These are the activations of a small neural network, seen along a few directions. Each row is one input.
Each table varies a few parts of the input and shows all the possible inputs, shuffled.
A made-up example of a description, with smaller parts first: one of 4 places along a line, together with either a single point or one of 9 places along a line or (one of 2 separate values, together with one of 5 places around a ring).
Shared parts are said once, and a part with two or three values counts as separate values.
In the rows, 128 means zero.

Other details of the inputs shift rows strongly along two fixed directions, in all tables alike. That doesn't count.

A family of inputs:
R1: [ 95 139 143  82  94  89 164 147 164 132 128 132 127 115 119 140]
R2: [145 163 121 160 131 127 108 115 117 132 137 118 116 141 139 134]
R3: [111 103 146 114 102 107 157 156 153 136 121 134 135  84 106 141]
R4: [111 134 140 108 114 100 153 162 152 124 125 147 144  87 116 143]
R5: [133  24 122 114 175 189 134 142 112 103 122 140 128 164 119  80]
R6: [114 127 148 113 121 106 155 159 146 125 129 136 139  89 111 142]
R7: [113 135 139 114 108 111 155 155 158 119 129 158 136  88 115 146]
R8: [146 173 108 156 125 136  97  95 110 126 126 126 126 145 148 127]
R9: [144 165 125 158 130 129 105 109 119 135 134 120 120 138 140 132]
R10: [149 164 112 164 133 139 107 104 100 119 136 113 114 150 143 130]
R11: [111 110 151 111 119 111 151 164 155 134 125 134 137  79 108 143]
R12: [148 171 116 164 138 118  90 108 103 150 134 104 124 142 146 139]
R13: [148 154 108 162 130 117 108 107  91 135 135 109 122 160 141 129]
R14: [134 176 120 134 130 132 113  97 115 125 141  98  98 174 148 128]
R15: [145 172 109 160 123 137  96 101 114 127 125 121 121 145 151 124]
R16: [126 163 122 125 116 103 123 109 120 147 143  99 110 160 139 142]
R17: [150 170 110 165 142 115  99 113  95 143 142 106 123 146 143 146]
R18: [142 160 119 149 138 114 110 114 106 141 138 117 131 130 135 147]
R19: [143 157 115 152 124 111 116 105 100 137 133 116 131 145 136 135]
R20: [115  42 117  80 179 171 129 140 119 113 122 123 124 195 134  72]
R21: [117 139 153 118 105 112 147 139 160 135 130 147 136  74 111 158]
R22: [149 165 118 160 131 141  99  92 106 126 130 115 121 146 143 126]
R23: [115 132 148 116  95  98 150 138 150 143 122 137 142  80 109 153]
R24: [130  28 113 105 173 187 130 135 115 103 117 155 138 164 124  78]
R25: [111 119 153 114 105 126 159 153 162 114 120 138 128  79 110 135]
R26: [132 181 109 131 126 128 109  98 118 125 138 108 103 176 154 127]
R27: [109 129 141 111  94  99 149 149 157 134 114 145 144  88 117 135]
R28: [117 136 146 123 108 110 154 150 154 129 136 145 129  79 111 161]
R29: [146 171 102 160 127 134 104 106 105 119 132 124 119 149 148 131]
R30: [147 169 108 161 133 131  93 104 113 135 131 127 123 153 151 126]
R31: [134  30 124 119 168 201 121 127 114 103 110 129 126 163 126  68]
R32: [148 156 115 157 128 120 101  96  97 142 128 111 129 156 141 125]
R33: [131  22 120 115 166 196 134 137 112 102 118 134 124 152 118  87]
R34: [ 99 148 155  88 112  92 157 152 163 138 140 119 121 101 116 155]
R35: [ 99 120 154  84 114 116 164 149 171 129 140 133 116 107 112 147]
R36: [ 98 141 158  83 117  97 161 153 163 130 136 120 124 111 116 142]
R37: [151 172 111 165 136 125 101  97 102 138 144 121 120 143 142 151]
R38: [115  26 127  82 163 169 143 134 117 115 120 115 118 193 124  71]
R39: [144 162 101 160 122 113 100 111 102 139 127 116 125 157 147 124]
R40: [148 167 104 163 134 129  96 111 110 131 135 125 118 155 149 127]
R41: [116 136 149 125 106 111 149 151 161 133 132 140 127  77 112 156]
R42: [128  29 114 112 162 194 127 140 120  98 108 141 128 159 127  70]
R43: [140 158 104 152 119 109 113 116 104 134 130 124 129 149 141 132]
R44: [134 178 109 131 135 123 107 102 119 132 144 114 106 182 153 129]
R45: [114 128 151 108 121 105 155 151 147 126 127 140 145  86 109 143]
R46: [145 163 100 154 125 111 104 101  96 136 130 124 133 157 145 130]
R47: [110 110 149 112 102 105 161 157 154 130 119 135 136  88 107 133]
R48: [115 140 147 118 101 116 155 138 154 122 129 143 133  71 110 160]
R49: [142 160 124 148 135 117 104 112 112 147 133 116 133 128 136 143]
R50: [143 160 124 158 127 128 105 111 122 142 136 121 120 129 138 143]
R51: [130  34 115 110 177 180 114 141 112 116 109 136 141 167 132  68]
R52: [120  47 123  92 163 187 134 125 122 110 127 115 106 179 128  87]
R53: [102 141 156  89 111 109 163 145 168 125 139 131 115 113 116 143]
R54: [149 163 119 155 145 124  95 104  99 140 132 111 131 152 143 127]
R55: [145 164 105 154 122 115  98  98 101 142 125 122 134 155 146 126]
R56: [112 132 149 120  93  97 150 145 155 144 121 133 138  77 111 151]
R57: [142 161 119 161 121 132 109 112 118 131 133 113 113 126 138 142]
R58: [113 127 152 115 118 106 150 161 153 129 125 132 136  86 112 137]
R59: [112 120 151 108 109 126 163 144 155 111 123 146 136  80 107 141]
R60: [148 175 116 168 123 135  95  97 111 137 132 108 115 135 146 141]
R61: [133  26 129 109 174 193 127 130 117 110 116 142 135 160 120  76]
R62: [132  34 110 105 181 176 123 138 103 110 115 142 145 169 127  75]
R63: [110 118 158 107 118 112 152 159 158 131 119 136 142  81 110 133]
R64: [112 135 145 105 114 104 145 150 155 131 119 149 151  85 117 138]
R65: [147 171 102 157 130 135 102  97 104 121 131 127 125 149 148 131]
R66: [113 118 152 108 116 119 161 148 157 119 130 153 138  84 106 144]
R67: [139 165 112 150 134 113 103 126 114 136 130 120 129 140 144 129]
R68: [110 111 153 110 101 108 157 151 156 133 116 136 141  86 109 131]
R69: [130  12 117 113 163 175 136 141 103 117 117 130 133 161 116  84]
R70: [111 105 144 108 105 106 162 147 146 133 124 142 143  84 104 147]
R71: [112 114 152 110 106 130 153 140 160 123 120 144 136  73 108 145]
R72: [143 167 114 149 129 127 103 105 119 133 132 136 130 140 143 132]
Each input here is: one of 3 separate values, together with one of 4 places along a line, together with either a single point or one of 5 places around a ring.
- The inputs of R53 and R36 match in every part but the place on the line of 4. If R44 is changed in the same way as R53 into R36, which row does it become? => R20
- The inputs of R50 and R12 match in every part but the place on the line of 4. If R72 is changed in the same way as R50 into R12, which row does it become? => R64
- Which other rows agree with R54 in the place on the line of 4 and the choice among 3 separate values? List them by row number. => R6, R36, R45, R58, R63
- Which other rows does R33 become when the choice among 3 separate values takes its other values? List them by row number. => R10, R29
- Which other rows does R46 become when the choice among 3 separate values takes its other values? List them by row number. => R19, R70

A family of inputs:
R73: [138 157 101 134 144 106 110 108  98 146 145 119 129 164 143 139]
R74: [154 154 105 182 117 106 101 110  91 145 122 100 128 143 137 126]
R75: [122  57 114 109 166 190 134 130 122  88 120 160 133 148 128  90]
R76: [128 216 145 156  86 108 139 110 144 125 143 126 113  74 123 186]
R77: [174 172  83 192 147 147  56  73  72 144 121 121 135 185 169 109]
R78: [125  47 136 109 166 192 149 138 135  93 128 157 125 129 109  99]
R79: [ 99 103 162  89 102 100 174 154 154 143 132 130 129  77  94 166]
R80: [144 113 106 149 169 160  85 115 100 127 122 141 141 148 148 104]
R81: [131  25 132 118 142 181 131 134 133 121 101 143 142 115 111  84]
R82: [141 173 130 138 140 123 100  99 109 142 139  85 111 163 145 138]
R83: [142 180 117 150 143 135 103 116 123 126 150 107  94 169 148 136]
R84: [119  17 127  93 136 152 155 133 123 130 117 124 133 150 108  95]
R85: [135 202 149 159  95 101 116 121 144 149 136 122 134  60 126 184]
R86: [152 180  99 159 114 138 106  89 106 115 128 139 127 152 146 128]
R87: [118 214 134 122  95  75 120 114 136 145 126 124 131 134 142 148]
R88: [ 88 147 147  87  75  97 169 163 188 114 121 151 130  84 117 144]
R89: [116 136 172 119 114 108 149 162 174 133 127 162 144  43 103 160]
R90: [122  33 118 108 170 147 137 171 117 111 106 148 153 133 115  87]
R91: [109 138 155 116  71 115 180 135 176 110 119 152 129  53 103 154]
R92: [128 193 136 141 114  76 133 121 124 155 160 117 124 118 130 176]
R93: [110  40 138  94 151 187 149 151 145 104 124 119 106 147 117  97]
R94: [136 186 104 142 138 126 101 115 121 121 141 117 103 169 158 129]
R95: [138  65 112 120 163 171 105 100  99 125 117  95 119 206 142  69]
R96: [134  51 109 127 146 146 127 151 100 121 107 141 153 153 130  77]
R97: [ 94 128 172  77 126 102 169 164 177 131 131 137 134  88 104 143]
R98: [ 95 110 144  82  87  87 174 153 158 140 123 156 150  91 103 145]
R99: [102 101 152  61 136 117 162 165 167 122 123 144 143 109 113 116]
R100: [135 202 138 158 108  66 131 150 135 144 143 121 139  79 123 176]
R101: [175 158  93 202 157 136  70  95  54 146 139  81 117 182 157 125]
R102: [136 143 109 148 121 143 107 100 116 126 129 101  91 172 149 111]
- Describe the family of inputs behind these rows. => one of 5 places around a ring, together with one of 6 places around a ring
- The inputs of R97 and R87 match in every part but the place on the ring of 5. If R89 is changed in the same way as R97 into R87, which row does it become? => R77
- Which other rows does R91 become when the place on the ring of 5 takes its other values? List them by row number. => R75, R76, R78, R86
- Which other rows does R74 become when the place on the ring of 5 takes its other values? List them by row number. => R90, R96, R100, R101

A family of inputs:
R103: [130 214 115 156  58  86 123 131 136 136 122 148 151  64 131 159]
R104: [120 101 151 124 127 120 152 144 136 132 120 133 143  76 101 156]
R105: [127 120 121 124 129 102 117 110 108 155 129 107 123 193 146 103]
R106: [124 148 128 138 142 104 128 141 120 139 144 105 114 130 127 153]
R107: [116 155 134 114 118  76 133 152 142 149 137 139 140 112 116 148]
R108: [140 171 122 139 139 135 109 108 125 133 146  93  92 161 142 134]
R109: [118 129 140 128 104 105 149 151 160 116 113 169 160  70 114 122]
R110: [107  50 132  82 135 181 157 122 144 100 119 144 112 171 119  92]
R111: [107 136 141  95 108  75 147 155 159 144 118 130 129 115 125 145]
R112: [ 93 133 170  90  98 116 166 138 169 126 133 109 109 101 111 134]
R113: [124 133 109 108 131 140 115 102 109 117 117 123 130 190 148  84]
R114: [125  15 147 124 133 148 154 162 123 123 114 132 133  99  96 107]
R115: [128  88 156 128 107 143 158 150 158 125 115 140 124  65  96 135]
R116: [118 174 144 143  95 114 148 123 162 120 127 159 140  60 113 175]
R117: [143 198 125 153 130  88 117 105 105 152 153  79 109 161 140 152]
R118: [124 114 154 138 124 133 137 143 156 125 128 128 127  71 121 144]
R119: [130 134 132 118 143 149 128 132 139 126 142 115 110 125 128 139]
R120: [144 153  93 146 148 137  99 118 100 119 133 134 129 184 160 104]
R121: [115  61 131  90 145 161 152 169 141  97 107 172 157 116 120  87]
R122: [115 122 134  98 124 118 142 116 120 135 135  94 116 149 122 138]
R123: [155 227 125 180 130  85  97 103  96 156 152  95 117 129 146 178]
R124: [153 150 113 156 155 170  92  96 101 114 130 135 120 165 151 126]
R125: [148  80  98 132 180 165  86 117  75 138 123 123 152 189 147  93]
R126: [143 116 109 154 145 109 107 119 108 147 125 123 153 124 135 115]
R127: [139 118 118 152 105 161 127 113 124 115 120 151 134 110 120 137]
R128: [120  19 131 115 126 135 144 162 125 135 102 150 158 104 106  93]
R129: [141 154  93 133 139 132  99 108 104 113 126 125 121 193 157  99]
R130: [112 174 140 105 103 121 146 123 160 116 139 141 117 113 117 148]
R131: [137 156 140 142 140 135 116 124 132 127 134 114 112 106 136 147]
R132: [145  93  93 132 178 196  96 105 102 107 136 131 110 192 148  93]
- Describe the family of inputs behind these rows. => one of 5 places around a ring, together with one of 6 places along a line
- The inputs of R125 and R124 match in every part but the place on the ring of 5. If R105 is changed in the same way as R125 into R124, which row does it become? => R110
- Which other rows does R108 become when the place on the ring of 5 takes its other values? List them by row number. => R111, R117, R129, R130
- Which other rows does R132 become when the place on the ring of 5 takes its other values? List them by row number. => R106, R107, R119, R120
